Each row below holds a small network's activations on one input, seen along a few directions.
In each table, some parts of the input vary, and every possible input appears once, in random order.
A made-up example of a description, with smaller parts first: one of 8 places around a ring, together with either a single point or one of 11 places around a ring or (one of 3 separate values, together with one of 4 places along a line).
Shared parts are said once, and a part with two or three values counts as separate values.

Other details of the inputs vary at random and push rows far along two fixed directions, the same in every table; ignore that.
These rows show it; all are for the same input, with only those details redrawn:
[ 4.58 -2.72 -2.22 -2.21 -0.37 -2.22 -1.33 -3.20 -0.86  0.74  0.55]
[ 4.32 -3.09 -1.18 -1.18  0.59  3.90 -1.97  3.45 -4.54  4.98  6.23]
[ 3.46 -0.91 -0.44 -1.19 -0.40 -4.77  0.84 -4.38  2.25 -3.29 -2.17]
[ 2.18  0.27  2.01  0.69  0.58 -1.35  2.04  0.66  1.59 -3.06  0.73]
[ 3.52 -0.81 -0.74 -1.43 -0.62 -6.64  1.06 -6.44  3.53 -4.68 -3.95]
[ 1.56  1.54  2.80  0.96  0.27 -4.84  3.58 -2.22  4.68 -6.90 -2.83]
[ 0.66  1.74  5.01  2.93  1.64  2.88  3.48  6.93  0.58 -2.66  4.32]

Table:
R1: [-4.51  1.52 -0.53  2.61  2.37  3.78  0.06  3.49 -2.71  4.56  1.79]
R2: [ 3.35 -1.57  0.25 -0.34  0.59  1.47 -0.15  2.14 -1.81  1.25  3.76]
R3: [ 0.47  1.07 -3.96 -2.38 -0.59 -0.19 -1.67 -4.57  0.62  3.56 -1.75]
R4: [-4.30  3.19  2.73  2.17 -1.62 -4.06  0.37 -1.93  5.28 -4.03 -5.76]
R5: [-4.63  6.81  0.06  2.35  2.52 -3.68  5.21 -3.65  3.96 -4.89 -5.44]
R6: [ 4.96 -0.81 -2.37 -2.25 -0.11 -2.89  0.20 -4.29  0.15 -0.88 -0.47]
R7: [ 4.30 -4.79 -2.80 -2.18 -1.37 -1.43 -3.02 -2.76 -2.20  2.74  1.86]
R8: [-0.53 -2.51 -3.05 -2.76 -2.10  0.43 -6.88 -3.23 -1.66  3.68 -0.52]
R9: [ 0.86 -2.19 -4.64 -3.65 -0.94  2.62 -5.56 -3.44 -2.10  5.35  1.32]
R10: [-1.89  5.86  0.65 -0.51  0.54 -1.49  2.49 -3.92  5.47 -6.19 -3.72]
R11: [ 3.32 -1.32 -0.18 -1.94 -0.68 -5.22  1.71 -6.84  2.24 -4.96 -5.52]
R12: [-5.26  5.12  3.66  2.58  2.91  5.19  3.87  7.98 -0.37  1.69  3.47]
R13: [-1.02  0.01  3.26  1.99 -1.48 -5.36  3.42 -0.54  5.37 -9.30 -5.18]
R14: [ 3.28 -6.94 -2.01 -2.19 -3.07  0.19 -5.06 -1.84 -5.44  3.85  0.86]
R15: [-8.46  4.38  5.59  6.83  2.25  2.73  2.05  8.23  0.19 -1.10  0.11]
R16: [-4.98  1.72  1.39  0.96 -0.58 -3.76 -0.19 -1.13  2.01 -0.75 -4.42]
R17: [ 0.27  1.37  3.13  1.63  1.09  0.54  4.33  4.44  2.61 -5.79 -0.34]
R18: [ 2.28 -4.44 -0.58 -0.65 -3.07 -4.33 -3.45 -2.99 -0.54 -0.62 -0.88]
R19: [-0.23 -0.14 -3.46 -1.85 -1.32 -0.48 -2.23 -4.34  0.71  3.72 -1.83]
R20: [ 0.81 -4.36  0.15  0.29 -2.05  1.71 -2.38  4.50 -2.92  0.75  2.07]
R21: [ 0.99  2.28  5.16  2.39  2.06  6.56  4.74  8.01 -1.94 -1.86  4.67]
R22: [-7.14  3.28  3.30  5.36  2.47  3.62  1.62  6.81 -1.02  1.07  1.41]
R23: [-2.33  0.57 -3.68  0.29  2.70  4.81 -1.48  2.19 -5.31  7.90  3.23]
R24: [ 0.94  0.22 -4.29 -3.96 -0.44 -0.95 -3.36 -6.72  1.11  1.23 -2.44]
R25: [ 1.27 -1.76  2.68  0.79 -0.44  0.93  1.67  1.19 -0.60 -2.21  0.37]
R26: [ 0.10 -2.32 -4.47 -2.20 -1.75  1.37 -5.16 -2.49 -2.61  7.29  0.51]
R27: [-1.84 -2.08 -4.00 -2.40 -0.64 -1.11 -3.68 -2.96 -2.50  6.32 -0.97]
R28: [ 2.40 -4.41 -0.30 -1.23 -2.30 -2.71 -1.37 -3.92 -1.02 -1.31 -2.25]
R29: [-1.71  4.99  0.33  1.06  1.20  5.79  2.05  4.06 -0.15  2.45  3.37]
R30: [-2.75  0.63  1.21  0.50 -0.09  5.10 -2.75  3.74 -0.88  2.07  3.22]
R31: [ 5.38 -2.98 -5.32 -3.92 -0.23  0.41 -1.13 -2.14 -2.72  1.90  0.58]
R32: [ 1.08 -1.02  0.13 -0.36 -1.20 -6.26  2.50 -4.21  5.08 -7.73 -6.01]
R33: [-3.21  0.60 -0.87 -0.38  0.87  2.70 -0.41  2.32 -1.94  5.26  1.93]
R34: [-0.92 -0.17  5.76  4.07 -0.08  2.52  1.77  7.90 -0.21 -2.18  4.72]
R35: [-4.95  7.25  3.01  1.91  2.30  0.61  6.11  2.68  3.14 -2.95 -0.84]
Q: The inputs of R28 and R11 match in every part but one. If R34 is changed in the same way as R28 into R11, which row does it become?
A: R2
Q: What do these inputs look like to the network?
A: one of 5 places along a line, together with either one of 3 separate values or one of 4 places along a line
Q: List by row number the other rows that have the place on the line of 5 in common with R33.
A: R1, R7, R9, R19, R25, R32
Q: List by row number the other rows that have the place on the line of 5 in common with R20.
A: R4, R8, R14, R15, R16, R18

Table:
R36: [ 1.31  2.33  3.23  1.33  0.67 -5.10  5.12 -0.65  4.67 -5.72 -1.21]
R37: [-0.98  3.43  2.34  0.24 -0.80 -2.78 -0.37 -3.66  5.97 -3.07 -1.34]
R38: [-1.14  5.00  4.32  2.32  1.67  8.73  3.50  8.83  0.41 -2.48  5.03]
R39: [ 0.45 -0.37 -4.09 -1.80 -0.05 -4.55 -2.99 -6.53 -1.03  5.11 -1.37]
R40: [-2.91  0.76 -0.82  0.34  1.11 -2.30  3.38 -2.51  0.87 -4.10 -5.26]
R41: [ 2.62 -6.03 -2.59 -1.11 -1.17 -1.50 -5.00 -0.62 -3.38  4.60  2.19]
R42: [-1.95 -2.08 -3.19 -0.60 -1.21 -3.14 -1.23 -4.31 -1.34  1.24 -4.82]
R43: [-4.45  1.74  0.93  1.90  0.25 -5.26  0.62 -2.23  2.68 -2.61 -4.15]
R44: [-0.32  4.89  2.33 -0.36 -0.06 -1.92  2.99 -2.41  6.94 -5.15 -2.17]
R45: [ 1.01 -4.54  0.57  0.89 -1.43  3.02 -2.01  4.31 -4.49  2.67  2.76]
R46: [ 2.24 -2.68 -3.91 -4.64 -1.39  3.89 -3.88 -2.07 -3.35  2.62  0.18]
R47: [ 4.04 -3.41 -0.74 -0.73 -0.21  0.06 -3.48  0.48 -3.55  6.00  5.61]
R48: [ 1.97  0.34  2.77  2.38  1.84  5.28  3.37  7.37 -2.18 -0.41  5.31]
R49: [ 0.26 -0.20  3.19  1.42 -0.23 -3.16  4.28 -0.04  2.18 -8.19 -4.52]
R50: [ 0.12 -1.91 -1.96 -2.35 -3.29 -0.41 -3.88 -4.29  0.82 -0.15 -3.77]
R51: [ 0.15  1.10 -2.00 -0.49  2.55  3.06  0.52  3.31 -3.53  6.52  4.14]
R52: [-2.96  4.27  2.94  4.13  4.38  6.48  5.67  8.69 -1.73 -0.42  3.60]
R53: [ 0.53 -2.64 -3.33 -2.88 -2.62 -0.40 -6.61 -3.68  0.03  3.54 -0.20]
Q: What do these inputs look like to the network?
A: one of 3 separate values, together with one of 6 places around a ring
Q: The inputs of R45 and R48 match in every part but the place on the ring of 6. If R42 is changed in the same way as R45 into R48, which row does it become?
A: R52
Q: Which other rows does R37 become when the choice among 3 separate values takes its other values? List them by row number.
A: R39, R47
Q: Which other rows does R53 become when the choice among 3 separate values takes its other values? List them by row number.
A: R41, R43

Table:
R54: [ 2.99 -4.24 -2.35 -0.73 -0.60 -5.94 -2.22 -5.42 -1.06  0.17 -2.68]
R55: [ 1.71 -1.88 -0.96 -1.61  0.39  4.15 -1.98  4.10 -2.51  5.37  6.19]
R56: [-1.83  2.64  4.61  2.90  1.89 -3.25  5.46  0.81  3.54 -6.01 -2.35]
R57: [-1.96  3.50  5.95  2.06  0.55 -1.73  3.97 -0.39  5.28 -8.02 -2.83]
R58: [ 4.11 -4.70 -4.52 -3.41 -1.76 -6.72 -2.44 -8.17 -2.07  2.24 -3.68]
R59: [ 4.52 -2.16 -6.48 -4.68 -1.80 -4.91 -2.78 -8.95  1.53  2.56 -2.88]
R60: [ 3.51 -1.28 -3.80 -3.24 -1.77 -2.93 -2.08 -9.28  0.96  0.12 -3.90]
R61: [-1.71 -0.45 -4.25 -2.70 -1.44 -2.70 -5.29 -8.39 -0.48  3.79 -4.41]
R62: [-8.09  6.18  5.23  5.65  1.99 -1.48  4.94  2.95  3.78 -4.00 -2.85]
R63: [ 3.86 -3.50 -3.87 -3.86 -2.56 -4.56 -3.52 -5.34  0.13  2.18 -1.00]
R64: [ 1.36 -1.97  1.83 -0.16 -1.20  4.88 -2.17  3.83 -4.07  3.23  4.86]
R65: [ 2.71 -4.61 -5.50 -4.75 -1.58 -3.32 -2.57 -6.80 -0.77  0.73 -3.99]
R66: [ 0.43  1.63  0.06  1.28  3.24  5.33  1.92  5.59 -4.33  3.66  5.79]
R67: [-2.94  5.24  3.52  2.42  1.71  0.43  6.22  3.00  4.44 -8.27 -2.69]
R68: [-3.65  1.27 -1.17  0.61  0.59  4.67 -3.35  4.80 -2.29  7.77  4.09]
R69: [-0.24 -1.87  1.83  0.77 -0.69  5.64  0.07  8.18 -3.85  1.84  4.11]
R70: [ 0.60 -3.95  0.37  1.20 -0.27  6.03 -2.61  8.02 -5.12  3.32  5.21]
R71: [ 2.59 -3.41 -0.81 -1.17 -2.30 -4.08 -3.56 -6.24  0.53 -1.99 -2.71]
R72: [-8.24  5.14  3.43  3.65  0.32 -1.19  3.73  1.83  4.96 -5.75 -5.09]
R73: [ 1.02 -2.26  1.55  1.74 -0.07  4.68 -2.45  7.91 -2.66  3.74  7.64]
R74: [ 0.92  0.00 -0.09  1.22  1.79  3.44  1.66  3.37 -3.28  3.55  3.69]
R75: [-2.22  3.74  3.20  2.43  0.30 -1.40  5.75  1.02  5.27 -8.01 -4.79]
R76: [-1.33  6.34  3.14  1.59  1.59 -2.55  5.20  0.39  6.71 -7.07 -1.82]
R77: [ 1.89  0.59 -0.93 -1.21  1.69  7.52 -1.90  3.18 -4.64  4.85  6.10]
Q: The inputs of R64 and R63 match in every part but one. If R77 is changed in the same way as R64 into R63, which row does it become?
A: R76
Q: What do these inputs look like to the network?
A: one of 4 separate values, together with either a single point or one of 5 places along a line
Q: Which other rows does R65 become when the choice among 4 separate values takes its other values? List them by row number.
A: R55, R56, R57
